Each row below holds a small network's activations on one input, seen along a few directions.
Each table varies a few parts of the input and shows all the possible inputs, shuffled.
Descriptions start from the smaller parts, as in this example, which fits no table here: one of 5 places around a ring, together with either a single point or one of 11 places along a line or (one of 2 separate values, together with one of 6 places along a line).
Shared parts are said once, and a part with two or three values counts as separate values.
In the rows, zero is written as 100.

Other details of the inputs shift rows strongly along two fixed directions, in all tables alike. That doesn't count.

A family of inputs:
x1: 104,94,100,97,104,94,106,92,91,94,115,102,111,76,113
x2: 90,74,103,99,134,123,102,120,92,94,140,116,76,146,69
x3: 107,102,87,98,101,91,83,94,107,99,86,98,104,96,113
x4: 82,92,116,87,129,119,88,126,113,90,115,121,64,152,84
x5: 86,95,116,98,129,103,90,125,114,96,121,111,60,156,71
x6: 97,112,87,106,92,92,87,94,110,96,99,90,100,92,107
x7: 109,95,89,109,99,101,100,87,81,102,118,100,111,86,109
x8: 96,99,99,94,94,93,83,95,102,98,87,105,107,92,119
x9: 83,81,113,84,145,117,109,120,94,93,131,124,69,139,79
x10: 102,110,93,113,93,81,88,89,110,99,99,91,96,94,103
x11: 101,112,92,110,94,88,84,93,107,98,98,89,97,88,100
x12: 101,95,87,112,110,99,105,92,77,104,103,105,107,86,115
x13: 104,104,88,103,94,96,86,90,113,92,95,91,101,93,111
x14: 130,101,104,95,53,124,190,102,85,127,32,83,151,78,63
x15: 95,111,101,101,87,91,87,102,107,97,101,95,103,88,116
x16: 99,114,94,100,86,93,87,94,107,100,104,92,99,91,111
x17: 105,97,88,100,117,94,107,86,90,97,105,96,108,83,110
x18: 105,91,86,107,111,105,100,85,97,104,111,99,115,81,107
x19: 86,96,120,90,118,112,83,125,111,97,132,111,58,147,68
x20: 121,83,126,78,70,149,187,130,97,121,73,97,120,137,20
x21: 92,109,107,109,92,82,89,92,100,101,93,98,99,93,113
x22: 105,93,88,107,118,104,102,88,94,107,104,98,113,83,112
x23: 85,87,112,81,130,115,85,127,111,94,113,127,67,153,82
x24: 105,98,99,93,89,92,82,99,107,97,95,103,107,90,117
x25: 116,91,135,74,53,139,174,144,113,107,55,92,109,146,29
x26: 104,90,99,104,105,105,101,93,95,104,114,105,116,76,115
x27: 97,118,100,109,99,88,87,96,99,101,89,99,96,88,109
x28: 96,90,94,110,104,100,103,92,76,102,106,105,110,83,116
x29: 105,91,95,110,100,99,101,96,81,99,116,103,113,82,114
x30: 107,98,94,95,104,96,104,83,90,97,117,99,109,81,109
x31: 97,115,89,106,99,91,89,97,107,98,92,90,100,93,112
x32: 94,93,99,97,109,95,108,88,85,97,105,104,108,78,115
x33: 104,107,90,104,100,95,87,93,110,94,88,92,101,95,116
x34: 101,109,107,108,87,80,88,97,106,100,101,96,99,91,112
x35: 105,95,87,100,110,95,105,83,94,94,112,96,110,81,105
x36: 101,115,94,111,101,87,86,96,103,100,92,90,96,90,105
x37: 95,89,98,104,109,106,103,90,89,107,104,106,113,78,117
x38: 106,94,83,114,112,98,103,91,81,102,106,96,110,88,111
x39: 92,104,103,100,93,97,87,93,104,94,89,99,103,92,121
x40: 104,112,100,107,86,82,88,89,107,103,104,93,94,94,108
x41: 73,94,127,92,124,111,84,128,105,94,122,117,62,146,75
x42: 90,81,105,82,124,116,83,124,118,92,121,117,69,153,72
x43: 99,111,107,106,89,87,84,100,103,99,101,94,99,84,109
x44: 98,115,101,112,98,81,91,92,102,102,90,100,95,95,112
x45: 86,112,102,102,92,92,89,97,101,98,93,97,103,90,117
x46: 93,118,95,104,98,92,90,98,102,99,90,99,100,92,116
x47: 105,106,96,98,87,98,85,90,110,96,100,93,99,92,115
x48: 139,107,104,82,24,113,169,104,103,120,26,75,145,91,58
Each input here is: one of 6 places around a ring, together with either one of 3 separate values or one of 5 places along a line.
Q: The inputs of x15 and x31 match in every part but the place on the ring of 6. If x1 is changed in the same way as x15 into x31, which row does it become?
A: x17
Q: Which other rows does x13 become when the place on the ring of 6 takes its other values? List them by row number.
A: x4, x25, x33, x39, x47
Q: Which other rows does x19 become when the place on the line of 5 takes its other values? List them by row number.
A: x16, x40, x47, x48

A family of inputs:
x49: 83,118,78,123,136,54,15,68,112,86,127,103,78,70,170
x50: 121,101,84,108,73,100,122,82,93,110,83,80,135,66,101
x51: 96,83,114,90,114,121,107,115,97,103,121,116,92,122,87
x52: 116,119,102,102,57,81,107,88,112,105,65,80,121,71,106
x53: 80,102,109,107,122,97,63,116,103,91,126,111,62,136,100
x54: 94,119,93,101,95,81,67,82,115,91,109,92,96,76,131
x55: 99,109,121,96,84,101,122,121,111,105,74,95,89,126,65
x56: 91,116,91,115,96,71,52,86,100,94,115,100,92,79,140
x57: 111,100,93,109,81,98,114,87,91,107,98,86,125,72,103
x58: 100,98,114,86,96,106,98,119,124,98,97,101,81,134,73
x59: 97,116,87,117,102,72,65,83,107,97,95,96,95,87,131
x60: 108,88,113,92,91,122,139,117,98,104,106,98,105,119,65
x61: 85,78,111,89,136,112,82,109,98,94,145,124,78,124,100
x62: 91,88,97,100,136,106,99,106,93,92,126,112,83,121,92
x63: 88,86,82,102,146,85,44,74,96,87,153,117,89,81,150
x64: 117,101,80,107,93,101,117,87,94,104,90,87,124,75,105
x65: 108,102,107,92,82,107,117,118,116,104,75,96,95,132,65
x66: 111,83,110,85,95,130,134,116,98,110,93,107,108,121,69
x67: 88,83,104,95,140,109,100,107,91,96,123,117,83,126,91
x68: 94,83,118,72,91,130,115,126,111,98,80,114,102,129,87
x69: 106,107,123,94,64,104,133,122,108,108,71,94,100,125,60
x70: 110,127,105,102,62,81,112,90,108,104,63,79,118,67,105
x71: 115,103,104,93,70,116,127,122,107,105,66,89,103,131,58
x72: 85,86,109,98,133,108,97,109,89,100,124,120,82,118,97
x73: 95,117,84,101,104,81,56,78,118,90,113,93,93,77,137
x74: 90,88,113,98,122,117,111,116,89,106,113,117,87,123,87
x75: 104,100,88,110,110,98,100,87,86,107,94,103,114,79,121
x76: 92,106,102,87,110,109,94,114,121,94,102,100,78,130,80
x77: 78,82,96,100,163,99,67,100,93,85,153,124,63,124,114
x78: 123,122,76,112,49,74,89,69,102,105,65,75,135,48,134
x79: 96,103,92,120,107,89,78,82,89,101,122,99,106,69,128
x80: 103,103,116,93,77,101,107,114,114,102,90,98,94,123,78
x81: 79,92,99,99,139,98,29,111,116,82,156,118,52,140,116
x82: 106,92,104,99,104,120,142,116,93,105,94,97,102,123,64
x83: 88,103,112,103,104,98,73,117,103,94,119,106,74,127,95
x84: 97,101,106,92,108,101,89,116,121,96,97,102,78,132,80
x85: 104,86,99,96,108,123,126,116,99,106,103,99,99,127,62
x86: 96,85,111,100,111,119,104,112,100,101,127,108,90,122,79
x87: 104,94,112,102,88,120,151,118,88,113,85,93,108,118,54
x88: 94,99,112,93,91,104,89,118,111,97,111,105,81,132,84
x89: 87,110,107,93,113,105,98,113,115,95,99,100,76,131,82
x90: 113,103,99,102,77,92,130,84,80,108,79,91,134,60,108
x91: 115,108,95,111,73,95,130,88,85,108,85,83,131,61,106
x92: 107,100,86,106,98,81,88,68,87,99,108,97,126,50,141
x93: 118,117,96,108,51,89,104,90,101,104,69,79,124,75,107
x94: 108,94,83,101,108,98,98,84,92,103,97,102,116,78,117
x95: 109,99,80,114,104,100,94,84,96,104,102,94,113,79,111
x96: 99,116,118,90,76,111,140,119,109,105,67,89,96,122,59
x97: 65,105,112,100,153,87,40,110,118,84,147,119,45,132,114
x98: 112,110,77,126,91,88,102,71,86,108,84,85,128,55,125
x99: 119,99,94,98,73,95,130,81,86,103,83,87,132,61,107
x100: 112,127,94,106,73,82,112,86,110,104,54,78,118,73,104
x101: 114,97,84,101,93,96,106,81,93,98,102,93,121,71,112
x102: 98,118,99,114,86,76,84,91,103,102,86,94,99,88,117
x103: 101,103,91,111,105,89,105,85,83,99,105,98,110,74,114
x104: 81,84,108,97,144,104,89,108,89,91,140,120,69,124,98
x105: 72,83,94,111,168,102,54,106,98,89,164,121,58,132,109
x106: 92,85,114,90,117,110,115,112,89,96,123,112,86,118,83
x107: 110,80,110,81,96,126,136,113,98,107,94,107,107,120,67
x108: 99,99,95,107,108,90,105,84,81,102,100,102,112,75,118
x109: 114,121,87,113,64,83,109,88,98,107,58,82,120,80,107
x110: 102,87,105,94,111,116,130,110,90,106,91,108,102,118,77
x111: 107,88,121,86,85,122,152,119,88,112,83,105,111,114,60
x112: 120,104,76,111,84,91,104,71,94,103,96,83,132,52,128
x113: 112,104,68,112,105,83,87,68,90,95,102,92,123,54,135
x114: 115,105,84,108,81,85,105,71,88,99,97,88,132,48,127
x115: 88,89,117,81,101,124,119,126,103,99,71,115,99,131,87
x116: 107,122,85,104,86,73,68,72,118,95,89,84,110,59,137
x117: 98,117,94,114,84,80,83,92,97,101,89,94,99,88,117
x118: 107,84,107,95,99,127,123,114,102,106,107,102,99,125,64
x119: 87,97,94,111,129,89,60,86,87,98,136,116,94,76,145
x120: 99,97,109,91,97,103,88,114,120,98,106,104,81,134,83
x121: 108,112,85,127,86,86,103,73,83,109,87,86,126,51,125
x122: 68,119,89,111,140,66,12,79,112,80,155,109,65,79,164
x123: 75,76,88,96,177,98,40,98,100,79,174,130,54,125,126
x124: 96,97,91,91,97,103,85,96,104,96,75,107,116,83,134
x125: 115,107,94,106,74,92,130,85,82,104,83,88,132,60,104
x126: 106,108,110,85,90,109,120,118,122,101,74,92,93,126,63
x127: 87,92,124,82,89,123,128,128,99,103,67,113,103,123,85
x128: 101,104,108,100,90,110,111,121,104,101,82,96,87,138,69
x129: 99,117,105,107,84,76,82,93,109,99,90,92,99,81,116
x130: 106,102,99,94,85,106,106,116,110,102,84,97,93,128,75
x131: 100,102,94,114,97,92,99,89,87,105,111,93,112,74,112
x132: 91,76,101,87,138,111,85,105,100,88,145,118,75,125,97
x133: 102,93,112,100,100,118,143,118,90,107,97,98,100,120,65
x134: 99,88,126,73,70,129,137,128,106,103,63,108,115,120,78
x135: 99,106,122,84,87,107,113,119,121,99,91,96,87,126,68
x136: 105,81,104,84,113,121,131,113,95,102,98,108,101,126,67
x137: 104,114,94,102,59,84,99,79,91,103,53,92,144,36,154
x138: 110,85,104,88,102,128,135,117,96,110,87,106,107,123,68
Q: Describe the family of inputs behind these rows.
A: one of 6 places around a ring, together with either a single point or one of 6 places along a line or one of 8 places along a line
Q: The inputs of x129 and x52 match in every part but the place on the ring of 6. If x69 is changed in the same way as x129 into x52, which row does it become?
A: x80
Q: The inputs of x128 and x71 match in every part but the place on the ring of 6. If x110 is changed in the same way as x128 into x71, which row does it become?
A: x94
Q: The inputs of x105 and x57 match in every part but the place on the ring of 6. If x67 is changed in the same way as x105 into x57, which row does it become?
A: x92
Q: Which other rows does x120 become when the place on the line of 6 takes its other values? List them by row number.
A: x58, x73, x78, x81, x116
Q: Which other rows does x97 become when the place on the line of 6 takes its other values? List them by row number.
A: x53, x55, x96, x102, x117
Q: Which other rows does x94 become when the place on the line of 8 takes its other values? List them by row number.
A: x64, x85, x95, x113, x123, x136, x138
